Each row below holds a small network's activations on one input, seen along a few directions.
In each table, some parts of the input vary, and every possible input appears once, in random order.
Descriptions start from the smaller parts, as in this example, which fits no table here: ring(5) and (point or line(9) or (values(3) and line(4))).
Shared parts are said once, and a part with two or three values counts as separate values.

Other details of the inputs shift rows strongly along two fixed directions, in all tables alike. That doesn't count.

Rows:
R1: [-3.40  1.18  2.38  2.25 -4.09  0.26 -0.36  4.50  2.28  0.73 -0.66]
R2: [ 0.70 -0.37 -0.69  0.73  0.36  1.52  0.32  0.09 -1.05  0.58 -0.14]
R3: [ 0.68 -1.10 -0.41 -0.45 -0.27 -0.09 -0.17 -0.20 -0.15 -0.28  0.36]
R4: [-0.36  0.20 -0.33  0.21  0.09 -0.57  0.67 -0.73 -0.28 -0.38 -0.36]
R5: [-0.29  0.45 -0.21 -0.45  0.95 -0.29  0.20  0.01 -0.21 -0.22 -0.27]
R6: [ 0.30 -0.86 -0.38 -0.22 -0.17 -0.21 -0.79 -0.61 -0.04  0.43 -0.08]
R7: [ 0.04  0.63  0.04  0.57  0.37 -0.24  0.19 -0.60 -0.18 -0.40 -0.63]
R8: [-0.37  0.31 -0.34  0.17  0.10 -0.34  0.42 -0.78 -0.23 -0.59 -0.49]
R9: [-0.38  0.47 -0.31 -0.02  0.64 -0.15  0.46 -0.57  0.33 -0.54 -0.69]
R10: [ 0.38  0.91 -0.28  0.18  0.63 -0.25 -0.24  0.09 -0.48 -0.17 -0.22]
R11: [ 0.91 -0.88 -0.05  0.24  0.22 -0.22 -0.74 -0.16 -0.11  0.25  0.19]
R12: [-0.37  0.30 -0.35 -0.01  0.70 -0.26  0.57 -0.54  0.19 -0.49 -0.70]
R13: [-0.05  0.76 -0.64 -0.40  0.89 -0.16  0.01  0.12  0.04 -0.30 -0.29]
R14: [ 0.85 -0.73 -0.19 -0.78 -0.33  0.05  0.16  0.02 -0.50 -0.18  0.13]
R15: [ 0.42 -1.08 -0.31 -0.47  0.37  0.01 -0.36 -0.12  0.35 -0.11  0.21]
R16: [-3.51  0.88  1.69  1.43 -3.86  0.02 -0.59  4.98  1.69  0.51 -0.61]
R17: [ 0.31 -0.85 -0.45 -0.41  0.45 -0.15 -0.63 -0.36  0.37  0.58 -0.29]
R18: [ 0.26 -0.55 -1.09  0.31 -0.03  1.48  0.49 -0.13 -0.95  0.38 -0.05]
R19: [ 0.18 -0.42 -0.99  0.15  0.49  1.63  0.62  0.11 -0.43  0.59 -0.10]
R20: [ 0.19  0.70  0.06  0.14  0.70 -0.31 -0.16 -0.03 -0.66 -0.20 -0.31]
R21: [-1.36  5.39  5.46 -1.66 -1.60  3.11  0.10 -5.85  2.67  2.79  8.62]
R22: [ 0.80 -0.86 -0.18 -0.74  0.22  0.18  0.09  0.07  0.17 -0.18  0.07]
R23: [ 0.62 -0.98 -0.30 -0.63  0.24  0.05 -0.02  0.04  0.37 -0.04  0.31]
R24: [-0.30  0.38 -0.45  0.16  0.15 -0.29  0.32 -0.77 -0.17 -0.72 -0.65]
R25: [ 1.11 -0.90  0.02  0.01  0.06 -0.05 -0.33  0.05 -0.20 -0.01  0.29]
R26: [ 0.45 -1.04 -0.48 -0.39  0.47 -0.17 -0.43 -0.12  0.39  0.18  0.09]
R27: [-0.14  0.65 -0.73  0.20  0.03 -0.20  0.23 -0.67  0.06 -0.66 -0.48]
R28: [ 0.49 -1.21 -0.42 -0.29 -0.13 -0.13 -0.50 -0.36 -0.18 -0.35  0.26]
R29: [-3.86  0.41  2.15  1.32 -3.33 -0.27 -0.04  5.39  1.84  0.92 -0.76]
R30: [ 0.47 -1.10 -0.48 -0.21 -0.10 -0.25 -0.59 -0.38 -0.06 -0.01  0.24]
R31: [ 0.06  0.46  0.01  0.57  0.43 -0.34  0.30 -0.59 -0.33 -0.36 -0.64]
R32: [-0.37  0.21 -0.31  0.03  0.68 -0.48  0.81 -0.50  0.16 -0.26 -0.54]
R33: [ 1.27 -0.77  0.15 -0.11  0.04  0.09 -0.21  0.07 -0.37 -0.14  0.10]
R34: [ 0.83 -0.67 -0.15 -0.96  0.24  0.15  0.31  0.26 -0.03  0.01 -0.02]
R35: [ 0.77 -0.69 -0.03  0.23  0.19 -0.20 -0.93 -0.38 -0.13  0.64 -0.20]
R36: [ 0.94 -0.98  0.01  0.16  0.21 -0.08 -0.66 -0.15 -0.23 -0.09  0.21]
R37: [ 1.29 -0.55  0.19 -0.34  0.06  0.08  0.01  0.25 -0.57  0.07  0.05]
R38: [-0.26  0.55 -0.28 -0.45  0.96 -0.22  0.10  0.00 -0.13 -0.32 -0.37]
R39: [ 0.22  0.44  0.07  0.19  0.76 -0.63  0.19  0.03 -0.84  0.07 -0.16]
R40: [ 0.84 -0.96 -0.26 -0.56 -0.33  0.05 -0.06 -0.16 -0.31 -0.40  0.15]
R41: [-0.24  0.31 -0.25 -0.22  0.38 -0.63  0.30 -0.16 -0.74 -0.15  0.03]
R42: [-0.24  0.40 -0.28 -0.26  0.39 -0.41  0.06 -0.20 -0.69 -0.38 -0.15]
R43: [-0.17  0.66 -0.69  0.04  0.58 -0.10  0.37 -0.43  0.49 -0.55 -0.64]
R44: [ 0.10  0.34 -0.01  0.61  0.45 -0.59  0.55 -0.53 -0.39 -0.15 -0.53]
R45: [ 0.18  0.57  0.09  0.15  0.72 -0.39 -0.05 -0.01 -0.77 -0.13 -0.26]
Each input here is: values(3) and (point or line(6) or (values(2) and line(4))).
Question: Changing only the values(3) part turns R30 into R26. The same change can be made to R16. Which row results?
Answer: R13
Question: Changing only the values(3) part turns R40 into R33. The same change can be made to R6. Which row results?
Answer: R35
Question: A walk changes only the line(4) part. It starts at R16 and steps to R21. List the rest of the walk in order.
Answer: R42, R41
Question: Which other rows does R22 become when the line(6) part takes its other values? List them by row number.
Answer: R15, R17, R23, R26, R34

Rows:
R46: [-2.31  1.93  1.15  1.51 -0.94 -0.40  0.04  3.86  0.31  0.41 -1.59]
R47: [ 0.97  1.93 -0.18 -1.11  1.51  3.12  1.63 -3.15 -0.87  1.13  2.80]
R48: [-0.59 -1.01  1.27  1.34 -1.84  0.78 -0.98  4.22 -0.07  1.59 -0.48]
R49: [ 2.02  0.87  0.66 -0.29  0.67  1.26 -0.45 -4.10 -0.46  0.53  2.99]
R50: [ 1.65  0.93  1.41 -2.22  1.15 -0.23  0.38 -3.90  0.53 -0.18  3.26]
R51: [ 0.24  2.44  0.32 -1.20  2.00 -0.22  0.26 -4.88  1.07 -0.05  1.84]
R52: [ 0.45  2.31  0.73 -2.12  2.44 -0.34  0.27 -4.01  1.12 -0.18  2.47]
R53: [-2.57  0.62  0.83  2.08 -2.16 -0.66 -0.14  2.66  0.27 -0.04 -1.30]
R54: [ 6.10 -2.62 -7.90 -1.13  8.58 -3.58  0.69 -2.92 -7.32 -3.86 -6.28]
R55: [ 2.45  1.44  1.07 -0.96  1.10  1.35 -0.50 -3.01 -1.25  1.00  3.32]
R56: [-1.52 -0.11  1.36  2.07 -2.66 -0.42  0.10  2.83  0.49 -0.20 -1.29]
R57: [ 2.03  2.21  1.62 -0.88  1.29  0.77  0.58 -3.48 -1.16  0.59  3.01]
R58: [-1.27 -2.12  0.78  0.90 -2.60  0.04 -1.17  3.01  1.63  1.07 -0.75]
R59: [-2.53 -1.08 -0.22 -0.26 -2.13  1.20  0.87  3.62  1.72  0.06 -0.73]
R60: [-1.72 -0.69  1.26  0.90 -2.88 -1.04 -0.19  2.66  1.37 -0.30 -1.22]
R61: [-1.00 -1.50  1.02 -0.09 -2.49 -0.69 -1.17  3.76  1.33 -0.01 -0.20]
R62: [ 0.52  1.33 -0.64 -0.41  1.06  2.96  1.66 -4.26 -0.06  0.62  2.41]
R63: [ 0.39  3.11  0.49  0.01  2.14  0.42  0.59 -4.66  0.22  0.16  1.89]
R64: [ 3.86 -6.84 -7.70  1.74  4.19 -3.23 -0.61  3.70 -4.91 -3.28 -9.60]
R65: [-1.28 -1.36  0.76  0.77 -3.04 -0.40 -1.21  2.95  1.32  0.18 -0.72]
R66: [-0.98 -2.26  1.02  0.06 -2.05 -0.28 -1.10  3.84  1.63  0.88 -0.23]
R67: [ 0.62  1.45  0.75 -2.23  1.67 -0.50  0.09 -3.95  0.23 -0.14  3.00]
R68: [-2.79 -0.03  0.73  0.89 -2.40 -1.28 -0.46  2.49  1.17 -0.20 -1.29]
R69: [-2.74 -0.94 -0.57  0.61 -2.59  1.39  0.83  2.72  1.68  0.23 -1.33]
Question: What do these inputs look like to the network?
Answer: line(4) and (point or line(5))
Question: Changing only the line(4) part turns R58 into R48. The same change can be made to R68. Which row results?
Answer: R54
Question: Which other rows does R49 become when the line(5) part takes its other values? List them by row number.
Answer: R53, R56, R63, R64
Question: A walk changes only the line(4) part. It starts at R59 and steps to R69. List the rest of the walk in order.
Answer: R62, R47
Question: Which other rows does R50 become when the line(4) part takes its other values? List them by row number.
Answer: R56, R57, R60
